Each row below holds a small network's activations on one input, seen along a few directions.
In each table, some parts of the input vary, and every possible input appears once, in random order.
A made-up example of a description, with smaller parts first: one of 6 places along a line, together with either a single point or one of 9 places around a ring or (one of 2 separate values, together with one of 8 places around a ring).
Shared parts are said once, and a part with two or three values counts as separate values.

Other details of the inputs shift rows strongly along two fixed directions, in all tables alike. That doesn't count.

Rows:
x1: [ 27.9 -19.1  29.8 -36.9  -8.9 -13.3  -4.6  -6.5  15.0 -41.1 -17.6]
x2: [-49.9  34.5 -59.7   5.6 -21.1 -12.9  26.0  -5.5 -38.0 -40.0 -10.3]
x3: [ 32.8 -21.6  51.8 -19.1 -14.2 -11.6   9.5 -16.0  15.2 -45.6 -13.4]
x4: [-49.9  20.4 -57.1  21.8 -23.4  -4.4  31.4  -7.8 -22.0 -34.8  -8.3]
x5: [ 44.6 -12.6  48.8  -6.1  -6.2  -6.9   5.0  -7.5  14.7 -38.4 -24.1]
x6: [ -7.0  -3.9 -11.5   6.6  14.4  -3.3 -35.0  25.0  39.3  29.5  61.9]
x7: [ 48.4 -26.3  43.7 -15.4 -13.9 -21.5  -3.1   5.3   1.4 -16.5 -50.7]
x8: [-39.0  42.9 -41.1  31.3  -4.1  -3.7  42.8  23.8 -25.2  -6.7 -13.9]
x9: [-53.7  20.2 -45.9   7.7 -18.4 -16.6  20.5  14.0 -30.5  -4.5   7.1]
x10: [ 39.6  -7.1  30.0 -26.0 -11.8  -6.8   1.7  -3.3   6.0 -46.6 -42.8]
x11: [-31.9  41.4 -51.8  27.3   4.6  30.9  28.8 -30.4 -35.1   4.4 -45.2]
x12: [ 56.2 -16.7  32.2 -16.9  -8.0 -18.7 -15.7  -7.6   5.3 -29.9 -45.5]
x13: [ 25.1 -30.7  44.7 -15.8 -28.9 -17.7  11.3 -28.5  -0.3 -53.2 -18.1]
x14: [-15.1 -27.2   2.2  -8.2  31.8  20.2 -47.5  -0.3   9.1  79.1  81.5]
x15: [ 10.5  -8.9  -1.0  12.3  44.9  23.9 -44.4   7.1   5.1  85.3  43.6]
x16: [ 23.9 -46.0  50.0 -22.2 -30.6 -22.9  17.8 -12.9   0.9 -36.0 -21.4]
x17: [ 16.3   0.5   1.5  25.1  17.2 -19.2 -30.1  35.1  14.6  56.9  39.4]
x18: [ 29.3 -33.1  44.1 -38.0 -12.0 -16.8  -1.4  12.1  17.4 -16.9  -7.7]
x19: [-38.3  41.0 -43.5  17.7  -1.5  -5.8  23.1  31.5 -23.1   0.5 -10.5]
x20: [-23.1  40.6 -60.7  43.3 -11.7  -0.7  30.7   3.8 -25.0 -22.3 -37.7]
x21: [ -2.1  -6.6   4.3   1.7  49.8  33.4 -43.9  15.0  18.0  84.8  61.3]
x22: [ -1.3  10.4  -5.5   3.3  31.6  33.1 -33.1  -3.4  23.8  59.6  39.5]
x23: [-38.1  47.0 -59.2  34.0 -10.5   8.6  37.6  10.3 -17.7 -30.1 -26.8]
x24: [ 17.8 -41.2  43.6 -33.1 -11.7  21.2 -13.5 -47.7   9.8  -5.2  -9.3]
x25: [ -8.4  -3.0  -1.0  -9.4  30.8  27.2 -43.1  -3.2  34.1  65.4  69.4]
x26: [-12.6 -16.2   5.1 -14.7  36.6  28.0 -23.5   0.0  12.3  58.1  51.0]
x27: [-25.2  52.3 -43.5  48.2  -3.0 -10.2  24.5   0.8 -33.2 -15.6 -20.6]
x28: [ 23.3 -31.1  49.6 -24.5 -21.8 -13.5  28.2  -3.2   8.1 -40.3 -30.9]
Each input here is: one of 4 places along a line, together with either one of 2 separate values or one of 5 places around a ring.
Changing only the place on the line of 4 turns x15 into x21. The same change can be made to x12. Which row results?
Answer: x10

Rows:
x29: [ 15.9 -40.8  42.4  -7.7 -20.5  -8.6   9.1 -19.9   3.2 -15.9 -22.0]
x30: [ 52.6 -16.0  25.7  14.8  34.3   3.4 -77.5  20.9  49.8  65.6  50.3]
x31: [ -0.4  34.9 -11.3  18.1   3.0  11.1  34.4   9.2 -20.7 -12.7 -41.9]
x32: [-53.7  39.6 -67.2  32.8  -6.5 -11.3  -2.1  40.8 -29.2  10.7  32.9]
x33: [-19.0  -2.1 -13.1  13.0   6.6   8.0   8.7  13.9  11.9  16.4  31.3]
x34: [ 18.8 -30.9  28.9 -12.4  -4.2 -28.8 -40.1  14.0  29.7  37.9  36.9]
x35: [ 30.9 -29.8  31.7 -23.5   4.8 -23.2 -33.7  31.9  42.3   9.1  25.9]
x36: [  1.1  19.7 -18.1  22.8  -6.4  -3.6  43.3  -4.6 -44.3 -24.4 -62.3]
x37: [-20.5  18.6 -27.5  12.4  24.1  10.4 -16.9  -8.8   0.6  25.9  40.6]
x38: [ 24.5 -13.2  40.9 -29.5 -22.8 -11.1  20.2  -1.4  10.6 -38.7 -33.0]
x39: [ 43.9 -63.8  60.6 -45.1  -5.1   7.1 -12.7 -32.6   6.2 -15.8 -44.6]
x40: [ 29.1  -4.5  27.0 -13.3 -23.8  -9.1   3.6 -19.7   5.6 -41.0 -18.5]
x41: [ 37.3 -44.5  53.4 -47.4  -0.1  21.7   4.2 -22.6  16.4 -21.5 -38.2]
x42: [-13.1  27.6 -36.2  16.3   4.8 -16.1 -25.3  23.0   6.6   6.0  42.0]
x43: [-35.9  24.9 -31.5  19.6 -26.1   7.8  60.2 -37.1 -33.8 -68.5 -60.2]
x44: [-63.6  46.3 -57.3  26.9  14.1   6.8  18.5   8.1 -47.0  33.3  37.3]
x45: [-37.5  20.5 -20.4  -1.4  -0.4  10.8  52.8 -16.8 -24.4 -26.9 -40.6]
x46: [-10.4  13.6 -28.0   3.6  24.2  24.7 -46.8   1.7  16.6  60.4  63.9]
Describe the family of inputs behind these rows.
Answer: one of 3 separate values, together with either a single point or one of 5 places along a line
Changing only the choice among 3 separate values turns x31 into x36. The same change can be made to x33. Which row results?
Answer: x29
Change only the choice among 3 separate values in x41. List by row number the other rows that result.
Answer: x39, x46
List by row number the other rows that have the choice among 3 separate values in common with x37.
Answer: x30, x40, x42, x43, x46

Rows:
x47: [ 55.1 -26.4  48.9 -39.7  10.0 -18.5 -40.1 -17.6  21.6 -36.9  -6.9]
x48: [-10.1  18.3 -10.6  27.2 -21.1 -32.4  37.8   7.4 -51.3 -50.3 -22.5]
x49: [  9.9  16.9  14.6 -34.7  16.7   5.3  13.0  26.0  23.9 -19.2 -34.2]
x50: [-24.4  -9.8 -27.3 -24.6   6.8  23.8 -34.5   6.2  28.5  20.3  66.4]
x51: [ 25.9  12.9  12.6 -11.3 -16.6  -0.9 -11.7 -18.0   0.5 -42.9 -64.2]
x52: [-21.0  45.6 -78.2  28.7  21.5  29.4   2.6 -11.2 -16.1  12.9 -23.2]
x53: [ -9.8 -16.2 -12.0 -29.4  -9.5  -3.4 -28.9  16.1  31.3 -17.5  32.9]
x54: [ 31.2 -27.8  36.9 -45.0 -13.5 -21.6 -39.7 -13.2  39.6 -19.7   8.6]
x55: [ 35.4 -23.9  62.1  -6.3  25.8 -27.6 -18.4  69.0  41.1  44.4  36.7]
x56: [-69.3  -6.5 -43.5 -17.1 -24.9  10.1  48.8 -16.9 -47.4 -37.8 -32.4]
x57: [  8.5  -2.6  22.8 -39.7  -8.6  -2.0  60.2  20.6 -25.4 -36.5 -80.9]
x58: [ -5.8 -37.2  32.1 -19.5 -25.6  29.6  38.1 -46.9  15.2 -71.1 -30.0]
x59: [ -4.1 -15.6  42.2 -11.0  16.3  25.4  49.4   2.6  -1.0  17.2 -24.6]
x60: [  5.4  11.8  33.0 -14.9   3.8  44.6  72.3 -21.8   5.2 -46.0 -60.1]
x61: [-73.1   1.6 -46.9  22.8  -8.8  17.7  38.4  -3.7 -24.4  21.0  45.2]
x62: [ 43.3 -47.6  66.1 -16.8 -34.6 -53.6  -5.2   1.5  20.3 -17.9   8.3]
x63: [  0.7  18.0 -11.0  17.3 -14.3 -28.6 -27.3  24.3  36.1   8.8  72.1]
x64: [ 21.6  12.6   8.0 -16.8 -23.5  32.0  12.3 -44.1 -19.9 -48.1 -77.1]
x65: [-35.6  -6.8 -24.7 -16.5   2.7  -6.4 -22.6  -3.6  -8.0  54.1  53.7]
x66: [-29.1  35.9 -32.6  29.4  20.8  25.2  19.1 -33.0 -18.6  -9.0  26.6]
x67: [-30.4  23.3 -43.3   6.4   6.4 -19.0   3.0  12.1 -50.4  -1.5   7.1]
x68: [-45.6  -7.1 -10.2  19.8  10.7  -0.2 -13.9  -7.6   3.1  67.8  79.7]
x69: [  2.0  21.7  -9.8  45.8  -3.8 -32.5 -26.6  38.6  -2.1  47.8  33.2]
x70: [ 31.7 -34.6  41.9 -54.0 -11.0   1.5 -22.9 -44.1  31.2 -19.9  -0.2]
x71: [ 49.5 -57.2  54.8  14.3  17.7  11.6 -14.2 -25.3  14.7  34.8 -23.4]
x72: [-19.8 -11.4 -10.6 -16.7  -0.3 -35.8 -37.6  18.5   7.7  45.1  51.8]
x73: [ 53.5  -5.6  62.5 -16.0  11.5 -10.4   0.2  42.0  52.3 -15.8   0.9]
x74: [  7.5  -9.1 -31.5  17.5  34.6  11.6 -45.3  16.3  -2.0  87.4  31.8]
x75: [  1.3  14.3 -17.2  -9.6  29.5  20.5 -47.0  -5.8   1.6  24.3  57.8]
x76: [-42.1  16.8 -23.8  33.5  21.7   7.4  17.1 -18.5 -39.9  27.1  35.3]
x77: [ 40.0 -16.8  16.4  28.4  33.4  28.7 -40.6 -16.6  45.2  48.5  24.8]
x78: [-23.5  44.6 -27.5  43.6   9.9  34.5  -3.3 -22.7  -1.3  27.3  16.8]
x79: [ 66.7 -34.4  37.6  22.0 -13.7 -31.1  -5.5  16.8   7.2  -3.0 -37.0]
x80: [-41.7  25.0 -24.7 -13.6  30.8  22.5  24.6  33.2 -21.8  45.8   2.8]
x81: [ -5.3  42.5 -25.1  28.3 -14.6 -19.1  33.7  -3.7 -25.1 -71.9 -21.4]
x82: [-25.3  34.7 -40.1  12.7 -24.6 -12.7  29.3  -3.8 -53.3 -16.6 -68.7]
x83: [-17.9   4.5  -4.1   8.4   7.5  15.1 -17.8 -23.7  32.5  34.7  72.6]
x84: [-46.0  36.2 -50.3  20.2   1.6  12.6   3.9  -7.9 -50.6  31.5 -20.8]
x85: [ 34.8 -42.2  48.7 -18.5 -28.1 -23.2 -11.9  10.5  48.4 -56.3  13.9]
x86: [  1.0   8.1 -36.0  17.4  -8.0 -10.5  22.5   3.5 -40.7 -12.5 -75.1]
x87: [  3.5  16.9   3.7 -33.3  33.5  33.6   0.9  18.0  24.4  21.8   5.7]
x88: [ 22.9  30.1 -34.8  55.1  14.7 -13.0 -32.0  37.2  27.7  26.8  27.8]
x89: [ 29.2 -68.6  63.2 -19.6 -32.5 -39.5  -4.9  19.8  25.4 -32.9  10.1]
x90: [-37.6  25.2 -15.9  38.7 -15.3  18.2  50.7 -38.3 -53.2  -5.8 -56.4]
x91: [ 37.9 -47.9  51.7 -40.2   9.5   0.6 -32.2 -21.1 -14.8   7.4   5.8]
x92: [ 28.8  26.7   5.1  31.3 -13.1 -12.3 -28.1  19.8  21.8  -1.1  10.2]
x93: [-13.5  50.0 -78.1  33.5  10.2   8.9  -2.6  13.8 -13.5  -1.5 -26.4]
x94: [-16.4 -38.5   4.9 -37.8 -41.4 -16.3  36.7  -5.0 -25.5 -65.1 -53.2]
Describe the family of inputs behind these rows.
Answer: one of 2 separate values, together with one of 4 places along a line, together with either a single point or one of 5 places along a line
Changing only the place on the line of 4 turns x77 into x93. The same change can be made to x66. Which row results?
Answer: x47
List by row number the other rows that have the place on the line of 4 and the choice among 2 separate values in common with x85.
Answer: x63, x73, x81, x88, x92
Change only the choice among 2 separate values in x69. List by row number the other rows that result.
Answer: x92
Change only the place on the line of 5 in x79. List by row number the other rows that result.
Answer: x48, x62, x69, x89
Change only the place on the line of 4 in x87. List by row number the other rows that result.
Answer: x49, x60, x73
